A small network was shown many inputs. Here are its activations along a few directions, one row for each input.
In each table, some parts of the input vary, and every possible input appears once, in random order.
A made-up example of a description, with smaller parts first: one of 3 separate values, together with either a single point or one of 9 places along a line or (one of 5 places around a ring, together with one of 6 places along a line).
Shared parts are said once, and a part with two or three values counts as separate values.

Other details of the inputs shift rows strongly along two fixed directions, in all tables alike. That doesn't count.

Table:
row 1: [-5  1 -5  7 -6  6 -8  6  0  7 -2  7  1 -4]
row 2: [ 0  4  1 -8  2 -3  5 -3 -8 -2 -4 -2  2  5]
row 3: [ 6  2  5 -9  4 -3  9 -3 -5 -2  4 -5 -1  7]
row 4: [ -4   9 -12   2   4  -1   1   3  -6  11  -7   5   3   2]
row 5: [  0   2   6  -5  11 -12   9  -9  -8  -2   3  -3   3   7]
row 6: [-3  7 -7 -3  3 -3  3 -1 -7  6 -7  2  3  4]
row 7: [ 15 -31 -25  28 -41  49 -32  29  21  13  19  24 -49  27]
row 8: [-7  2 -1  6 -2  1 -7  0  1  3 -5  1 -4  0]
row 9: [-4  1  4 -5  1 -3  1 -3 -8 -5 -2  2  3 -2]
row 10: [ 0 -2 11 -6  5 -6  5 -7 -3 -8  4 -5 -2  6]
row 11: [  2   4  13  -8  14 -16  11  -4  -4  -3  -1  -4  16 -10]
row 12: [  1  -1  19 -10   8  -9  10  -3   2 -10   2  -7  10 -10]
row 13: [-4  7 -2  1  6 -1  3  6  5  3 -8 -6  6 -8]
row 14: [10  0  5 -3  9 -5 10  2  1  2  2 -4  3  1]
row 15: [-12   9  13  -9   9 -14   7 -12  -5 -10 -12 -10  10  -6]
row 16: [  6   4 -35  13 -15   8  -9   3   3  13   5  13   8 -10]
row 17: [  8  -3  15  -9   4  -2  12   0   5  -7   3 -10   1  -1]
row 18: [ -5  -2  11  -5  -4   1   1  -1   0 -11  -3  -3   2  -7]
row 19: [ -2   3   1  -4   7  -9   1  -9 -13  -2   1   0   0   9]
row 20: [ -6   2  -8  12  -2   3 -10   4   1  10  -3   5  -6   2]
row 21: [-11   5  21 -13   7 -12   8 -13  -2 -19 -10 -14   8  -6]
row 22: [ 7  1  5 -7  6 -3 11 -2 -3 -1  4 -4  0  5]
row 23: [  0  41 -90   6  29 -35   9 -19 -56  63  -9  32  32  13]
row 24: [  3  -1   7   0  12 -12   7  -5  -3   0   2  -3   6   2]
row 25: [ 1  0  6 -6  4 -5  4 -3 -6 -4  5  2  2  0]
row 26: [ 18 -29 -28  30 -30  38 -30  26  11  22  28  33 -43  26]
row 27: [ 0 -3  8 -5 -2  0 -1 -1 -3 -9  3  0  0 -1]
row 28: [-7  4  3 -1 -1 -1  0 -1 -4 -2 -5  1  6 -6]
row 29: [  8 -21 -17  25 -29  38 -25  28  25  12  10  14 -33  10]
row 30: [ 6  0 -3 -4 -1  2  1  0 -7  0  4  1 -5 10]
row 31: [-5  1  5 -3  2 -5  0 -7 -6 -6 -3 -2 -2  5]
row 32: [ -4   2   2   7  -2   5  -6   8   7   2  -4  -2   5 -13]
row 33: [-10  10   9  -4   7  -7   4  -2  -1  -2 -10  -7  17 -17]
row 34: [ 4 -7  9  1  3 -2  3 -1  2 -3  7 -2 -5  6]
row 35: [-7  6  0  7  5 -4 -4  0  2  4 -7 -4  3 -6]
row 36: [  1 -28  52 -16 -28  23  -1  -4  72 -64  -3 -46  -1 -42]
Description of these inputs: one of 3 separate values, together with either a single point or one of 11 places along a line.
The inputs of row 30 and row 19 match in every part but the choice among 3 separate values. If row 14 is changed in the same way as row 30 into row 19, which row does it become?
> row 24
List by row number the other rows that have the choice among 3 separate values in common with row 27.
> row 1, row 9, row 11, row 12, row 16, row 18, row 25, row 26, row 28, row 32, row 33
Change only the choice among 3 separate values in row 34. List by row number the other rows that result.
> row 12, row 17

Table:
row 37: [ 10   9 -47  -5   2  -9   6 -16 -34  24   8  21   4  18]
row 38: [-17  32  22 -33  24 -37  33 -37   5 -28 -31 -42  46 -39]
row 39: [ 10  12 -51  -3  -2 -13   1 -18 -25  25   3  23  10  13]
row 40: [ 12   6 -29  10  12  -5  -1   8 -31  32  19  32  -2  14]
row 41: [  2 -52  32  14 -33  42 -20  24  42 -26  16  -5 -67  36]
row 42: [ -8  21  15 -36  24 -36  27 -41   2 -33 -21 -38  49 -40]
row 43: [ -8  28 -47   7  13   0  -1   3 -18  33 -28  13  -2  20]
row 44: [  5  11 -15  -8  11 -17  10 -16 -34   9   4   4   1  30]
row 45: [ 12  12 -14  11  21 -12   4  -1 -39  31  15  28   5  23]
row 46: [ 27 -49  14  33 -35  55 -39  41  30   4  35  22 -69  30]
row 47: [  8 -43  78 -21 -26  26  10  14  62 -67  12 -37   0 -44]
row 48: [-71  33  88 -45  18 -46  13 -46 -17 -78 -51 -44  63 -67]
row 49: [ -5  17  38 -35  28 -42  34 -21   0 -31 -14 -23  57 -43]
row 50: [  9  13 -43  -6   6 -10   4 -11 -36  24  12  20  -4  28]
row 51: [  0  19 -44  25   9 -12  -6  11 -14  41  -1  21   9  -5]
row 52: [  5  11 -47  20  13 -12  -6   0 -18  36   7  25  21  -5]
row 53: [  7 -37   9  32 -43  61 -35  58  56   2   0  -4 -48  -4]
row 54: [ -8  28 -50  11   8  -2  -3  -9 -13  36 -14  10   8  12]
row 55: [ 12 -52  47  25 -31  49 -29  37  42  -7  26   8 -66  24]
row 56: [ -8 -29  71  -1 -31  35  -2  29  81 -50  -5 -53  -2 -47]
row 57: [  5   9 -28   6  12 -12   2 -10 -41  25   8  18 -14  47]
What do these inputs look like to the network?
> either a single point or (one of 2 separate values, together with one of 10 places along a line)
Change only the place on the line of 10 in row 37. List by row number the other rows that result.
> row 38, row 39, row 41, row 42, row 43, row 44, row 50, row 54, row 57
